A small network was shown many inputs. Here are its activations along a few directions, one row for each input.
Each table varies a few parts of the input and shows all the possible inputs, shuffled.
A made-up example of a description, with smaller parts first: ring(8) and (point or line(11) or (values(2) and line(6))).
Shared parts are said once, and a part with two or three values counts as separate values.
(in the rows, 128 means zero)

Other details of the inputs vary at random and push rows far along two fixed directions, the same in every table; ignore that.
To show where, the next rows are all for the same input, with only those details redrawn:
[108 135 117  81 121  87  79  70 167  98 105 117 123  56 150]
[111 143 148  86 109 115  86  60 135  98 128 139 126 104 119]
[116 134 116 111 127 122 121 124 146 115 117 121 119 108 151]
[132 142 137 157 125 190 183 186  93 139 148 142 115 215 127]
[117 135 116 114 128 124 122 126 145 115 117 122 119 111 151]
[125 141 138 139 121 170 158 154 105 129 142 140 118 184 126]
[119 148 161 111 107 154 121  93 105 110 147 151 123 165 104]
[127 131  99 149 141 154 174 198 134 138 120 115 113 152 166]

Rows:
R1: [152 137 184 127 100 140 116  75 107 127 157 160 119 136  26]
R2: [119 131  90 142 145  88 125 140 158 123 110 100 146  81 178]
R3: [104 146 155  84 104 101  68  38 136 100 116 145 133  97 115]
R4: [118 146 160 108 106 150 116  89 107 110 144 151 123 161 104]
R5: [124 119 104 110 135  78 102  97 172  98 117 104 135  63 160]
R6: [150 112 119 103 134  92  84 114 165 131 118 112 101  28 117]
R7: [149 121  91 164 143 133 172 221 161 179  82 113  94 103 126]
R8: [122 144 152 121 116 133 117  85 111 104 157 139 141 140 115]
R9: [121 130 162 107 118 158 126  96  90 113 164 142 136 161 100]
R10: [124 129 151 116 120 160 135 112  92 108 167 146 130 171 102]
R11: [107 150 158  83 103 120  81  48 128  99 135 143 130 106 112]
R12: [118 144 172 109 100 139 103  71 110 112 135 158 131 164  95]
R13: [115 128 112  87 132  86  90  81 169  99 112  99 130  44 163]
R14: [124 128 151 122 126 143 129 107  93 117 158 134 145 154 112]
R15: [135 112  75 148 155 124 169 200 165 126 116  91 116 108 189]
R16: [129 130  98 183 147 150 189 218 120 155 115 118 130 175 171]
R17: [116 131  97 136 142 123 143 169 152 145  91 102 125 104 183]
R18: [151 134 165 104 105 144  93  72 125 144 127 152 104 120  68]
R19: [150 135 148 169 117 149 159 162 113 167 120 150 116 157  67]
R20: [116 122  99 103 132  94 106 116 175 111  98 106 118  70 167]
R21: [115 135 136 137 127 167 151 156  91 142 136 146 131 183 126]
R22: [155 120 101 153 140 114 130 159 158 173  86 117 116  93 136]
R23: [104 137 110 104 127  70  82  78 164 113  93 114 145  51 165]
R24: [116 133 152 102 118 124 100  67 104 100 160 143 147 128 105]
R25: [164 125 129 161 131 128 131 138 130 161 122 129 128 128  99]
R26: [127 120 141 123 123 161 147 142 106 130 147 142 122 188 114]
R27: [120 149 169 111 107 160 124  95  99 119 145 146 127 168 106]
R28: [174 128 157 164 124 178 158 150  96 160 155 146 115 185  72]
R29: [124 138 161 124 109 109  99  62 116 102 145 143 152 141 101]
R30: [122 111  85 144 151 129 157 199 144 146 100 110 122 129 175]
R31: [124 132 151 146 123 144 135 117  84 121 160 150 152 186 102]
R32: [104 121 103 106 137  75  87  94 152 115  99 117 144  63 158]
R33: [104 120  99 106 142  73  92 104 156 127  89 105 147  52 171]
R34: [150 121 106 129 135 116 113 141 167 168  82 119 104  80 131]
R35: [120 122 103 146 149 152 167 200 118 156 109 113 127 149 166]
R36: [143 112 127 165 141 169 187 190  95 136 166 131 133 214 126]
R37: [110 122  91 136 146 106 131 155 139 138 103 112 143  98 174]
R38: [108 133 135  96 122 133 106  98 118 114 134 137 130 119 125]
R39: [123 123 144 130 122 156 143 141 105 138 136 146 128 191 115]
R40: [129 108 108 137 143 124 144 152 129 119 139 117 137 130 145]
R41: [140 111  82 152 155 133 179 207 161 133 125  94 115 134 181]
R42: [128 118  95 134 143  72 116 123 173 118 108  98 144  82 170]
R43: [112 128 140 107 126  92  87  66 120 111 131 125 161  97 122]
R44: [107 124 112 109 133 114 111 124 137 125 108 126 129 106 149]
R45: [114 136 163 102 112 158 119  95  90 122 148 147 133 163 101]
R46: [131 128 132 153 136 191 186 186  82 135 170 138 127 206 124]
R47: [132 137 142 148 126 153 154 136 102 116 159 137 134 177 120]
R48: [127 125  83 160 151 100 147 171 153 130 110  99 141 105 181]
R49: [134 106  95 148 152 151 176 201 129 130 139 111 120 153 158]
R50: [130 122  84 150 157 115 160 183 152 132 115  89 132  99 188]
R51: [116 135 113 104 131 108 111 103 153 103 128 111 128  80 154]
R52: [133 124 147 163 126 157 159 149  80 130 162 146 150 213 103]
R53: [126 128 133 138 125 117 131 124 133 130 121 130 139 150 136]
R54: [134 126  98 153 146 151 177 195 133 128 135 110 118 149 164]
R55: [120 122  94 136 140  87 123 140 166 127  92 106 135  86 176]
R56: [158 128 150 147 118 162 161 152 118 147 145 142  99 148  61]
R57: [153 116 114 136 137  79  93 132 154 147 110 112 126  46 120]
R58: [133 118  89 142 145 132 167 195 159 139 110 103 111 134 177]
R59: [127 105  89 142 151  90 133 153 154 128 118 102 146 107 165]
R60: [122 150 182 126 104 132 106  59  88 111 156 149 158 166  90]
R61: [121 113 137  82 124 105  93  68 143  95 144 127 131 101 118]
R62: [126 115 103 142 148 132 153 164 121 123 140 117 136 136 150]
R63: [142 129 161 113 109  95  66  76 128 143 118 148 124  74  80]
R64: [151 129 163 116 111 146 104 118 111 149 138 151 100 122  72]
R65: [160 131 160 158 119 180 150 186  88 178 136 156 101 179  78]
R66: [114 120  93 133 148  91 119 135 141 124 118 107 152  86 165]
R67: [113 141 117 132 129 135 138 146 135 135 111 124 127 130 156]
R68: [136 135 156  96 104 114  91  71 147 131 116 145 101  76  58]
R69: [121 125 147 142 120 144 137 127  93 131 140 150 143 183 111]
R70: [156 128 178 114 108 124  83  74 106 128 158 152 121 104  55]
R71: [111 122 147  94 115  88  74  51 133 109 122 140 149 110 113]
R72: [114 135 155 102 113 151 114  94  97 112 149 153 127 160 101]
R73: [131 119  86 154 148 129 169 207 158 150  98 104 116 140 183]
R74: [154 135 157 156 114 128 132 117 115 147 135 148 129 136  51]
R75: [168 126 153 140 121 172 141 130 112 152 147 142 102 157  77]
R76: [118 145 161 134 113 138 125 100 100 131 131 141 145 161 117]
R77: [120 118 125 112 128 138 130 134 125 121 129 131 122 139 132]
R78: [135 112  90 139 149 100 143 156 168 120 121  96 130 101 174]
Changing only one part turns R76 into R27. The same change can be made to R71. Which row results?
> R26
What do these inputs look like to the network?
> ring(6) and (values(3) or (values(2) and line(5)))
Which other rows does R65 become when the values(3) part takes its other values? List them by row number.
> R7, R34
Which other rows does R2 become when the values(2) part takes its other values? List them by row number.
> R66
Which other rows agree with R62 in the ring(6) part? List them by row number.
> R1, R5, R8, R14, R24, R28, R36, R40, R47, R50, R70, R78
Which other rows does R71 become when the values(2) part takes its other values? List them by row number.
> R53
Which other rows does R22 become when the values(3) part takes its other values? List them by row number.
> R19, R63
Start at R54 and move only the ring(6) part, one step at a time. The first step leads to R47. Which rows follow, in order?
> R48, R16, R3, R4

Rows:
R79: [128 105  89 131 150  90 121 148 158 132 107 104 138  90 169]
R80: [145 116 101 133 139  92 110 145 168 162  83 113 110  53 129]
R81: [125 129  97 112 138 108 117 136 169 123 101 102 114  71 177]
R82: [126 150 169 118 105 160 119  95 100 125 144 152 124 169 102]
R83: [125 110  98 110 144 113 124 146 157 124 111 109 118  97 163]
R84: [130 105  85 121 151 102 131 154 165 125 115  98 124  86 170]
R85: [130 134 157 122 111 159 136 112 112 120 146 149 118 185 106]
R86: [130 138 171 133 113 151 117  96  80 127 162 155 144 176  91]
R87: [127 122  98 127 140 108 135 140 162 119 115 107 124  94 156]
R88: [112 136 150  78 106 103  76  40 146  93 125 140 126  92 110]
R89: [112 121  99 103 139  99 106 128 154 125 101 109 126  64 162]
R90: [120 135 134 108 118  91  94  70 147 100 127 126 138  84 120]
R91: [127 133 140 141 121 125 131 114 121 124 135 137 141 151 118]
R92: [122 125 122 139 134 118 130 137 119 129 132 128 141 127 129]
R93: [118 127 126 128 133 126 125 134 117 136 122 128 137 124 135]
R94: [136 125 122 165 136 158 175 187 115 152 125 130 128 195 141]
R95: [123 115  91 136 147 133 154 186 139 141 110 112 121 124 163]
R96: [123 119 129 114 128 134 124 128 125 129 128 132 125 142 130]
R97: [114 118  85 119 146 106 129 161 157 131  99 106 121  77 170]
R98: [126 146 166 119 108 121  94  62 113 115 141 146 144 134 102]
R99: [118 131 105 130 137 104 123 135 150 133  98 111 133  90 160]
R100: [124 131 159 137 117 162 140 124  80 135 150 157 140 197  94]
R101: [136 124 166 127 114 148 125  97  91 117 166 152 139 185  86]
R102: [119 121  87 133 144  95 129 150 167 134  90 104 130  87 173]
R103: [128 119 120 125 134 130 136 134 128 121 139 124 129 128 130]
R104: [132 134 115 154 136 165 178 193 120 142 128 122 112 166 149]
R105: [117 130 157  91 111 133  99  72 114 105 145 149 127 134  98]
R106: [117 137 161 124 113 147 121 103  86 127 147 156 141 170  91]
R107: [123 149 172 126 103 166 133 104  90 125 148 158 127 186  92]
R108: [113 144 153 116 110 122 107  82 117 118 127 145 139 135 105]
R109: [130 120 101 117 145 111 120 139 150 126 123 104 125  80 162]
R110: [121 142 150 110 112 122 109  78 127 104 143 138 130 123 102]
R111: [112 147 164 101 101 132 102  69 116 109 134 152 128 137  95]
R112: [133 130 109 148 139 137 160 170 137 132 127 112 123 129 150]
R113: [157 122 119 163 133 163 167 205 126 177 113 131  96 146 109]
R114: [133 132 113 177 139 148 180 196 117 146 130 124 133 173 142]
R115: [142 123 115 177 146 168 190 212  97 149 149 122 131 185 137]
R116: [134 125 112 159 145 159 165 195 105 158 127 123 129 165 151]
R117: [119 119 104 127 143  93 112 129 144 127 113 111 142  78 155]
R118: [120 128 143 103 114  84  78  53 148 105 121 132 144  99 120]
R119: [137 133 157 135 121 153 130 114  90 125 163 143 137 167 102]
R120: [166 121 127 184 136 155 173 203 113 179 126 135 114 162  99]
R121: [126 130 132 114 128 143 121 126 120 126 134 129 119 127 134]
R122: [138 134 126 145 131 132 139 137 129 128 134 119 131 133 138]
R123: [148 125 140 103 119  98  84  81 158 131 116 128 111  55  86]
R124: [120 140 143 116 114 140 127 111 125 115 134 138 119 140 115]
R125: [138 127 115 165 143 186 188 221  96 161 137 127 116 193 149]
R126: [121 134 152 104 110 129 107  84 128 116 128 144 126 145 112]
R127: [123 117  93 118 148 101 123 143 157 123 116 100 127  68 164]
R128: [136 115 116 165 144 165 180 205 102 159 132 129 130 200 141]
R129: [113 129 134  88 122 111  90  82 137 108 124 128 126  82 129]
R130: [123 127  98 139 141  92 125 139 158 129 103 105 138  81 165]
R131: [158 128 158 127 114 117 102  91 129 138 133 143 119 105  66]
R132: [122 115  85 125 150 104 135 158 158 124 115 100 124  75 164]
R133: [121 132 125 124 124 133 134 131 135 126 118 130 123 136 135]
R134: [123 115  91 127 147  93 124 144 155 120 116 103 134  74 158]
R135: [124 126 133  95 119  95  90  67 157 101 126 123 129  91 126]
R136: [137 119  93 162 148 126 168 187 145 135 121 106 128 134 160]
R137: [120 145 158 113 110 126  97  72 116 122 128 142 137 130 112]
R138: [119 126 153 110 117 108  92  68 114 111 141 144 149 124 101]
R139: [125 124 148 112 120 116 104  79 117 106 148 138 142 126 101]
R140: [154 133 165 130 108 165 129 128 110 149 137 154 100 153  64]
R141: [136 123 124 137 129 119 134 126 140 121 131 121 132 138 134]
R142: [133 130 113 148 137 122 146 149 137 128 126 113 131 121 146]
R143: [124 137 158 127 115 175 147 134  85 124 158 154 122 189  94]
R144: [136 145 159 133 114 160 137 112 103 123 157 143 127 170 105]
What do these inputs look like to the network?
> ring(6) and (point or (values(2) and line(5)))
Changing only the ring(6) part turns R116 into R119. The same change can be made to R106. Which row results?
> R134
Changing only the ring(6) part turns R80 into R113. The same change can be made to R93. Which row results?
> R89
Which other rows agree with R114 in the ring(6) part? List them by row number.
> R79, R86, R91, R92, R98, R117, R118, R120, R130, R138
Which other rows does R129 become when the values(2) part takes its other values? List them by row number.
> R104
Which other rows agree with R87 in the ring(6) part? List them by row number.
> R84, R103, R109, R110, R112, R123, R127, R132, R135, R144
Which other rows does R89 become when the line(5) part takes its other values? List them by row number.
> R95, R96, R97, R125
Which other rows does R82 become when the values(2) part takes its other values? List them by row number.
> R125

Rows:
R145: [128 134 154 129 118 136 122  95 108 101 158 141 138 155 108]
R146: [116 126 123 120 127 130 130 133 130 129 118 128 128 129 145]
R147: [129 127 116 158 142 181 190 205 103 149 142 129 122 195 140]
R148: [156  88  53 155 170 108 159 241 183 166  89  87  98  76 183]
R149: [130 127 128 147 134 151 153 149 103 135 149 136 141 171 124]
R150: [109 121  88  84 138  70  88  93 187 103  99  95 123  26 173]
R151: [120 134 149 104 119 107  94  59 126 101 148 138 140 114 111]
R152: [120 125 121 118 132 137 137 139 118 130 120 127 126 134 138]
R153: [140 127  70 148 147 112 135 181 172 156  82 107 104  66 166]
R154: [123 138 175 114 100 116  92  71 105 120 143 156 134 114  60]
R155: [125 144 154 140 113 165 150 147  99 133 141 146 126 200 117]
R156: [116 135 168 110 107 121  90  55 105 112 145 153 149 142  99]
R157: [136 132 157 107 112 102  97  55 145 121 119 138 130 104  79]
R158: [161 127 122 174 145 174 186 219 115 173 131 111 110 160 138]
R159: [129 137 150 139 119 174 159 146 100 115 158 141 122 190 111]
R160: [114 122  95 106 133  55  78  95 182 112  90  99 141  41 179]
R161: [122 131 153 123 122 137 115  93  95 120 145 145 145 157 103]
What do these inputs look like to the network?
> values(5) or (values(2) and line(6))
Which other rows does R145 become when the values(2) part takes its other values? List them by row number.
> R159
